array([[ 11.0,  10.1, -74.2,   6.2,   3.3,   1.3,   5.2,  12.6],
       [-10.0,  21.1, -11.2,   8.7,  16.0, -16.7,   0.8,  40.3],
       [ -8.8,  -9.2, -24.4,  16.6, -11.3,  -4.9,  14.2,  -1.2],
       [-22.0, -19.7, -22.0,  14.9,   9.2,   5.8,   4.4, -15.4],
       [-14.5,  11.0,  -5.3,  -4.1,  22.9,  19.8,  -2.3,  -7.4],
       [  0.4,  -2.3,  30.1,  -4.8,   9.0,  13.3,  -3.2, -27.6],
       [  0.3,  -9.2,  -7.1,   1.2,  16.4,   8.1,   0.5,   1.6],
       [-19.7,   0.3, -10.6,  10.4, -22.3,  35.7, -11.2,  -0.8],
       [-11.8, -14.4, -18.5,  10.5,  -2.1,   9.1,  10.0,  25.8],
       [  4.0,  -4.5,  10.7,   0.3,  -9.9,   6.8,   5.0,  19.3],
       [-17.1,   8.4,  28.9,  -5.1,  -4.0,  16.8,  -5.3,   6.7]])
Give the top entry of the column that holds the smallest entry.
Answer: -74.2
The largest entry in the last column: 40.3
The third entry on the diagonal from the top-right corner is -4.9
The entry directly below 35.7 -> 9.1
The largest entry in the first row: 12.6
Give the third largest entry.
Answer: 30.1
The entry directly below -4.5: 8.4
The last entry, reading row by row -> 6.7
Give the fourth-last entry, reading row by row.
Answer: -4.0
Give the 2nd smallest entry.
Answer: -27.6
The first entry, reading row by row is 11.0
Give the fifth entry, reading row by row.
Answer: 3.3
The 2nd entry on the diagonal from the top-right corner is 0.8
The entry directly below the largest entry -> -1.2
Give the 3rd smallest entry.
Answer: -24.4
The largest entry in the last row is 28.9
The entry just right of 0.5 is 1.6
Give the 5th-last entry, reading row by row.
Answer: -5.1
The 4th entry, reading row by row: 6.2
The entry just left of 25.8 is 10.0
The entry just left of 9.2 is 14.9
Give the entry just left of -22.3.
Answer: 10.4
The entry just left of the smallest entry -> 10.1
Give the entry directly below 9.0.
Answer: 16.4
Give the entry in the bottom-left corner.
Answer: -17.1
Give the smallest entry in the first column.
Answer: -22.0
Give the 2nd entry on the main diagonal.
Answer: 21.1
The entry directly below -4.1 is -4.8
The entry just left of -9.9 -> 0.3

B =
array([[ -2.7,  -1.9,  -3.7,  -0.1,   5.7,  10.6,  10.3,  -0.6],
       [ 59.1,   5.0,  -4.1,   0.3,  -7.8,  -8.1,  -7.1,   4.3],
       [-57.3,  -9.3,  -1.7,   0.4,  16.9,  25.9,  25.0,  -6.5],
       [-59.2,  -9.5,  -1.1,   0.3,  17.9,  26.7,  25.7,  -6.7],
       [-57.1,  -8.9,  -2.7,   0.1,  16.7,  26.1,  25.1,  -6.0],
       [-55.0,  -9.0,  -3.4,   0.4,  15.2,  24.9,  24.1,  -6.0],
       [ 65.7,   5.3,  -2.0,   0.6,  -8.2, -10.1,  -8.8,   4.2],
       [-46.2,  -7.5,  -1.2,   0.0,  15.9,  23.4,  22.5,  -5.1],
       [ 40.8,   2.9,  -0.6,   0.1,  -1.2,  -1.8,  -1.3,   2.4],
       [-50.4,  -8.6,   3.7,   0.3,  19.6,  25.0,  24.2,  -6.7],
       [-56.1,  -8.8,  -4.4,   0.2,  15.1,  25.4,  24.4,  -5.7],
       [-43.4,  -7.1,  -0.9,   0.0,  15.6,  22.7,  21.8,  -4.9],
       [ 56.1,   4.3,  -5.0,   0.6,  -8.5,  -7.9,  -6.8,   3.8],
       [-44.6,  -7.2,  -2.3,   0.0,  14.9,  22.8,  21.9,  -4.7],
       [-59.5,  -9.5,  -0.9,   0.3,  18.1,  26.8,  25.9,  -6.7],
       [ 28.8,   1.9,  -8.2,   0.1,  -4.2,   0.3,   0.7,   2.7]])
Rows and columns are numbered from 0.
The entry just right of the smallest entry: -9.5
Give the entry just right of -7.5.
-1.2
The entry directly above the smallest entry -> -44.6
The entry at row 0, column 0: -2.7
Give the entry at row 2, column 2.
-1.7
Give the entry directly below the smallest entry.
28.8
Give the entry directly above -9.3.
5.0
Give the entry directly below 22.7.
-7.9
The entry in row 2 and column 0 -> -57.3
Give the entry just right of 3.7.
0.3
Give the entry just left of 15.1.
0.2
The entry in the bottom-right corner is 2.7
Give the entry directly below -7.5.
2.9
Give the entry at row 0, column 2.
-3.7
The entry just right of -1.1: 0.3
The entry just right of -6.8 is 3.8
Give the entry at row 0, column 1.
-1.9
Give the smallest entry.
-59.5
The top-right entry is -0.6
Give the entry just left of -1.7.
-9.3
Give the entry just right of -7.2.
-2.3
Give the entry directly above -4.9.
-5.7
Give the entry just left of -8.6.
-50.4
The entry just right of -1.3 -> 2.4
The entry directly below the largest entry is -46.2
The entry just left of -1.1 -> -9.5
Give the entry at row 1, column 0.
59.1
The entry directly below 3.7 -> -4.4

W =
array([[ 1.5,  0.8,  0.6,  2.4,  1.0,  0.8],
       [ 1.5,  0.4,  0.0,  2.1,  1.0,  1.0],
       [ 1.5,  0.7,  0.3,  1.8,  1.2,  1.0],
       [ 1.6,  0.3,  0.8,  2.7,  0.9,  0.4],
       [ 1.4,  0.8,  0.7,  2.1,  1.2,  0.8],
       [ 1.4,  0.7,  0.1,  2.3,  1.1,  0.9],
       [ 1.5,  0.6,  0.8,  1.5,  1.0,  1.3],
       [ 1.5,  0.8,  0.0,  2.5,  1.1,  0.8],
       [ 1.4,  0.6,  0.2,  2.0,  1.3,  0.9],
       [ 1.4,  0.1, -1.5,  2.8,  1.5,  0.6],
       [ 1.5,  0.7,  0.9,  2.1,  0.9,  1.1],
       [ 1.4,  0.9,  0.2,  2.0,  1.3,  0.9],
       [ 1.5,  0.8,  0.5,  1.7,  1.0,  1.1]])
Rows and columns are numbered from 0.
Which number is the top-left entry? 1.5
Which number is the bottom-left entry? 1.5
Which number is the entry just left of the smallest entry? 0.1
The entry in row 0 and column 2 is 0.6
Which number is the entry in row 2 and column 0? 1.5
The bottom-right entry is 1.1
The entry just right of the smallest entry is 2.8
Which number is the entry in the top-right corner? 0.8
Which number is the entry directly below 2.5? 2.0
The smallest entry: -1.5
The entry at row 2, column 2: 0.3
Which number is the bottom entry of the column that holds the largest entry? 1.7
The entry in row 0 and column 1 is 0.8
Which number is the entry at row 2, column 1? 0.7
The entry at row 1, column 0: 1.5
The bottom entry of the column that holds the smallest entry: 0.5
Which number is the entry directly below the smallest entry? 0.9
Which number is the entry at row 1, column 1? 0.4
Which number is the entry just right of the largest entry? 1.5
Which number is the entry in row 1 and column 2? 0.0
